grid =
 -9  -22   10  -20   -9  -42  -36    0    8  -23  -22  -41  -30  -22
 12    9   23   -6   28   27    8    4   34   16   20   49   -9  -22
  4    2    0   -9  -12  -29   -5    2    5  -13    5  -38   10  -29
  1  -17   37    9   -5   18   12  -18  -14    6   16   21  -34  -10
  9   -5   13  -31  -10  -12  -39    8   15   13  -13  -12  -23  -22
  2    9  -22  -18    9  -31  -31   13  -16  -56   -5   -6  -39  -59
-29   34   -4  -26    4   13    0   22    0   10    3  -31    8   15
 -9  -25    4  -35  -19   18  -15  -14   27   -6  -22   20  -24  -13
  7  -12  -20  -14   -8  -19  -18   -7    5    1  -34  -15   -5    1
-25    3   23  -33    8   32    1   32  -12  -11   -1  -14   -4   -1
Read off the 4th entry in reading order.
-20
Read off the entry just right of -38.
10
The top entry of the column that holds the smallest entry: -22
The entry directly below -24 -> -5
The entry just right of the largest entry: -9
The 3rd smallest entry is -42
Read off the 2nd entry, reading row by row.
-22
The top-left entry is -9
Read off the largest entry in the first row.
10
The entry just right of 22 is 0
Read off the entry directly above the largest entry.
-41
The bottom entry of the column that holds the largest entry is -14
Read off the entry directly below the largest entry.
-38
The third entry on the main diagonal is 0
The last entry, reading row by row: -1
The 2nd entry on the main diagonal -> 9
Read off the entry directly above -26.
-18
Read off the fourth-last entry, reading row by row.
-1
Read off the bottom-left entry.
-25
The largest entry in the first column: 12
The second entry from the end, reading row by row: -4
The entry directly below the smallest entry: 15
Read off the largest entry.
49
Read off the smallest entry in the first column.
-29

B =
[-1.22  2.16  0.14  0.72  0.14 -1.32 -0.34  0.36  2.28  0.66 -0.94 -0.46
 -0.38  0.29  0.28]
Read off the entry just left of 0.29.
Answer: -0.38
Read off the first entry.
Answer: -1.22
Read off the 2nd entry.
Answer: 2.16
The entry just right of 0.36 is 2.28
The second entry from the right -> 0.29
Read off the entry just right of -0.94.
Answer: -0.46
The entry just left of the smallest entry -> 0.14
The fourth entry -> 0.72
